A small network was shown many inputs. Here are its activations along a few directions, one row for each input.
Each table varies a few parts of the input and shows all the possible inputs, shuffled.
A made-up example of a description, with smaller parts first: one of 4 places along a line, together with either a single point or one of 11 places around a ring or (one of 2 separate values, together with one of 8 places around a ring).
Shared parts are said once, and a part with two or three values counts as separate values.

A family of inputs:
x1: [-15 -67 -45 -20  -6  35  19  61 -76 -40 -22  14  29  -9   4  -3 -44  -5]
x2: [  9  17   3 -40  15   6  16  10 -22 -75  -7 -22  14 -30  13   0  -2  29]
x3: [ 39  53  11  29 -15 -17  -3 -30  60  46  20  38 -21 -21  -1  29  57   2]
x4: [-25  46  21 -10  -2  -7  40 -17  -4 -59  -1 -72  -1   5 -27  -5 -13  45]
x5: [ 12  -3 -35  -5  13  41   2  73 -62 -62 -20 -27  31 -53  21  -1   2  -3]
x6: [ 45  20  14  17   2  -1 -41 -15  27  20  -4  -6 -17 -22   9  14  49 -49]
x7: [ 40  -2 -14  52  -6  27 -40  45 -26  25  -5 -18   9 -42  39   0  62 -82]
x8: [-16  -6  33  18  -5 -20 -38 -43  35  79   0 -35 -35  67 -20  -2 -17  -8]
x9: [-61 -29  14 -22   6 -27   7 -38 -14  40   9 -10 -10  75 -48 -27 -70  21]
x10: [ 32  28 -30  46   6  38 -32  74 -26 -38 -17 -33  14 -59  35  -8  76 -48]
x11: [-16 -88 -36 -23  -3  29   2  52 -59  26  -7  26  33   6   6 -21 -48 -44]
x12: [-37 -36  -5 -23   4 -37  29 -39  17  44  28  76  -1  21 -11  -5 -57  44]
x13: [-61 -11  13 -20  -6 -11  39 -23 -33 -32  -5 -15  -8  48 -42 -12 -67  47]
x14: [-25 -62  -7 -52   7 -12  -5 -20 -22  18   0  37   6  30  -8 -20 -64  -8]
x15: [ 32  78   1  23   1  -5  20  -4  59 -15  10  20  -1 -32   2  14  79  31]
x16: [ 17  81  14  41  -5 -11   6   0  51 -34  -8 -76 -26  14 -26 -10  55   1]
x17: [ 20 -62  -8  26  -8  42 -44  37 -26  58   0   5  20  -8  42  -3   5 -75]
x18: [  9  -8  19  10 -14 -16 -21 -44  56  80  25  60 -18   8   6  23  -2  20]
x19: [ -7  45   7 -21  10 -17  54 -12  15 -51  14  16  25 -28  12  20   7  68]
x20: [ 17 -38  21  -8   0   6 -56 -29  20  55  -2  17 -10  13  14   6  -9 -35]
x21: [-26 -41 -11 -50   0  -1  26  -4 -42 -51 -10  26   6  13  -2  -5 -56  24]
x22: [-42 -15  -8 -25   1 -24  60 -23  -2 -27  16  61   7   9  -2  11 -51  65]
x23: [ 40  47   3   8  14  11 -20  18  25 -46  -8 -24  -6 -36  10   0  71 -15]
x24: [ 19  52  24  48 -11 -29 -19 -30  48  38  -7 -58 -41  32 -26   5  36 -26]
Changing only one part turns x16 into x23. The same change can be made to x9. Which row results? -> x14
What is each input in this table made of? -> one of 4 places along a line, together with one of 6 places around a ring
Which other rows does x2 become when the place on the line of 4 takes its other values? List them by row number. -> x4, x5, x19

A family of inputs:
x25: [-45 -35  17 -14  -1 -20   4 -38  15  54  14  13  -7  62 -24 -17 -55  19]
x26: [-33 -69 -30 -17  -5  13  31  33 -65   2   1  29  32   1  10  -6 -63  -5]
x27: [ 26  71  21  17   3   5  10   1  15 -37   3 -54   7 -38  10  11  55   7]
x28: [ 59   3   3  19  -3  15 -49   9  29  29  -6   4  -7 -25  26   8  60 -66]
x29: [ 26  67  21  51 -16 -11  -2 -23  55   5   4 -14 -29  -9   1  28  59  12]
x30: [ 30  47  10  40   3 -12 -29 -11  57  57  15   1 -15 -11   3   5  60 -13]
x31: [ 33  11 -24  35   2  27 -29  52 -26 -19 -16 -22   4 -36  16 -12  61 -67]
x32: [ 34  35 -14  22   7  27 -18  51  -3 -49 -20 -53   5 -36  17  -1  53 -16]
x33: [-23 -73   9 -26  -3   5 -26 -20 -35  45   0  21   1  26   7   3 -69  -9]
x34: [-41  -9   1 -51  17 -27  42 -27 -14 -49   8  27   8  11 -11 -11 -52  56]
x35: [-34  -6   9 -31  -7 -40  34 -50  14   3   2  18 -24  54 -50  -4 -55  38]
x36: [-31 -42 -22 -45   3  19  31  24 -42 -42  -5  31  24   2  -6  -5 -54  44]
Changing only one part turns x27 into x34. The same change can be made to x31. Which row results? -> x26
What is each input in this table made of? -> one of 2 separate values, together with one of 6 places around a ring
Which other rows does x30 become when the choice among 2 separate values takes its other values? List them by row number. -> x25
